Each row below holds a small network's activations on one input, seen along a few directions.
In each table, some parts of the input vary, and every possible input appears once, in random order.
A made-up example of a description, with smaller parts first: one of 3 separate values, together with either a single point or one of 9 places around a ring or (one of 4 places along a line, together with one of 8 places around a ring).
Shared parts are said once, and a part with two or three values counts as separate values.

Other details of the inputs shift rows strongly along three fixed directions, in all tables alike. That doesn't count.
These rows show it; all are for the same input, with only those details redrawn:
[  9  -5 -26   5  43 -15  35   7  13  -5 -21  24  -1 -14]
[-15 -45 -12  -3   1  16  14  26   1  13 -12 -12  14  -4]
[-24 -11  29  -6 -37  17  -9   7   4   1   4   3  18  15]
[-11 -18  10  -5 -13   4 -13  -1  -5  15  13  -3  12  -3]
[  3 -44 -40   3  40  -7  20  17  -4  22  -9 -11   3 -27]
[-6 -9  2  1  2 -6 -8 -6 -6 13 12  1  9 -9]
[  3  -4 -10   2  22  -6  26   9  17  -7 -15  21   3  -4]
[ -9 -39  -9  -1   3  -2 -19  -4 -22  34  21 -24  11 -19]

A family of inputs:
row 1: [  1  12  10   0   0  -6 -25 -24 -17  19  29  -5   6  -4]
row 2: [ -6   0   7   3  -7   6  17  17  19 -18 -18  20   3   9]
row 3: [ 16  -8 -25  14  36 -15  23  16  12 -15 -28  11 -21 -16]
row 4: [-19  -5  15 -11 -38  28 -23   2  -9   8   9 -32   0  15]
row 5: [ 13  50  21   5  -5  -3   6  -5  24 -41 -14  33 -18  18]
row 6: [  4   7  11   9  -3 -18 -29 -22 -18   9  22   0  -8 -13]
row 7: [  1 -13  -5   1  -2   7 -16  -4 -17  13  10 -20  -6  -9]
row 8: [ -3  17  12  -8 -19  19  23  19  23 -21 -20  14   0  25]
row 9: [-15   2  26  -2 -24   7  -7  -1   6  -2   7  11  13  12]
row 10: [  5  30  21   6 -11 -13 -20 -24  -5  -3  19  14   2  -1]
row 11: [ -1  10  -1 -19 -32  -2  25  -4   9 -59 -25   5  20  40]
row 12: [ -5  17  15 -10 -14  18  27  14  26 -17 -20  17   7  28]
row 13: [-15 -28  12  -6 -20  19 -12   9  -6  16   4 -18  20   1]
row 14: [ 11  30   8   4   4 -14 -21 -27 -10   4  24   9  -5  -2]
row 15: [ 12  31  -4  -1  16 -18 -15 -33 -12  20  27  -2  -4  -3]
row 16: [  4 -13 -28  -1  16  12  17  24   2  -3 -20 -23 -19  -2]
row 17: [ 14   8 -27   0  27 -10  -1  -9 -12  18  11 -14 -12 -11]
row 18: [-15 -14  15  -8 -40  26 -16  20  -6   0  -3 -30  -5  14]
row 19: [ 21  36   5  14  18 -25  -5 -26   2 -11   5  21 -13 -11]
row 20: [  4 -24 -29  -3  15  13  17  24  -2   7 -19 -22  -9  -8]
row 21: [ 24  29  -1  15  22 -31 -13 -22  -7  -7   7  12 -19 -18]
Q: What do these inputs look like to the network?
A: either a single point or (one of 4 places along a line, together with one of 5 places along a line)
Q: Change only the place on the line of 4 in row 3. List by row number the other rows that result.
A: row 2, row 6, row 9
Q: Start at row 17 and move only the place on the line of 5, one step at a time. The first step leads to row 8. Which rows follow, in order?
A: row 14, row 10, row 2

A family of inputs:
row 22: [ 21  24   3  11  26 -38 -10 -33  -6  -6  16  29   0 -19]
row 23: [ 24  24  -6   9  32 -43  -3 -36  -8  -3  16  26   1 -17]
row 24: [ 14  -3 -15   6  14  -3  -7   5 -11  15  -2 -19 -14 -14]
row 25: [ 11  -7  -6   4   3  -8  -5   3 -12  -4  -5 -16  -8 -11]
row 26: [ 13   6 -16   8  42  -9  16  -1   9  13  -3  17  -7 -19]
row 27: [  1  -9   6   1 -11  11 -29   0 -17  29  16 -35  -9  -8]
row 28: [ -8 -18  -3  -1   0   9   1  11  -4  16   4  -5  12   0]
row 29: [  0  30  28  11  -5 -12 -20 -18   7   2  18  24  -7  -2]
row 30: [ -4  15  30   0 -38  14 -17   0  -1  -7   4  -8  -6  14]
row 31: [-16  19  19 -12 -15  14  21   7  24 -11 -10  20  10  30]
row 32: [-20   3  40   3 -39   8 -24  -4   3  -9   6  12   7  11]
row 33: [ -8 -17  -1  -5   5  13   2   8  -2  23   6  -7  10  -3]
row 34: [ -5 -25 -10   4   7  15  20  22  10   4 -17   4   8  -6]
row 35: [ -8 -21  -1   6  12  14   6  20  10  16  -7  -2  -5 -11]
row 36: [ -6  21  11  -5 -15   4 -24 -11  -4   3  19  -8 -18   9]
row 37: [  4  32  10  -3  -9  15  10   1  16 -18 -11   7   2  24]
row 38: [  0 -15 -28  -6  24  -5  35  10  10   0 -18   6   4   0]
row 39: [ 12   6  -4   4  19 -25  -4 -22 -13   7  15  12   5 -12]
row 40: [ 24  37 -14   7  27 -42  -3 -27  -4 -21  13  15 -26  -9]
row 41: [ -7 -21  -9   2   9  18  22  29  15   2 -20   6   8  -4]
row 42: [ -9  12  12  -7 -29  10  -9   0   3 -15   3  -4 -12  16]
row 43: [-10 -11 -16  -7   8   7  32  20  16  -1 -20   5   9  11]
row 44: [  5 -16 -10  -5  -7  -1 -18 -13 -30   8  12 -34  10  -8]
row 45: [ -7 -33  -6   7   6   1  11  21   9  -8 -20   3   4  -9]
row 46: [ -6 -26  -3  -3  -2   2 -13  -2 -18  27  19 -16  13 -10]
row 47: [  7 -18 -19  -6   2   5  -5  -3 -20   5   3 -28   6  -6]
row 48: [-10   4  24   7 -19   5 -12  -3   7  -1   6  12   1  -1]
row 49: [ -4  24  11  -6 -20  27  21  14  24 -32 -27  10   7  32]
row 50: [-12 -20  -4 -12 -11  -7 -12 -11 -16  15  17 -17  14  -1]
row 51: [  7  30  13   6   7  -8  20  -2  25 -32 -17  47   4   7]
row 52: [  5 -14  -5   1  -3   1 -13   4 -18   9  -2 -24  -8 -10]
row 53: [  0 -16 -23  -7  18 -13  33   8  11 -14 -20   9   9   2]
row 54: [ -2  -8 -11  -5  -4  -3 -11   0 -14  -2   6 -16 -15   0]
row 55: [  1  -4 -23  -1  10   6  13  18   9  -7 -14  -7 -18   3]
row 56: [ -6  15  25  -7 -42  17 -22 -15 -10  -4  13 -15  10  20]
Q: Changing only one part turns row 31 into row 50. The same change can be made to row 27. Which row results?
A: row 52
Q: What do these inputs look like to the network?
A: one of 5 places along a line, together with either one of 3 separate values or one of 4 places along a line
Q: Change only the place on the line of 4 in row 23. List by row number the other rows that result.
A: row 22, row 45, row 53
Q: Change only the choice among 3 separate values in row 37. List by row number the other rows that result.
A: row 27, row 36
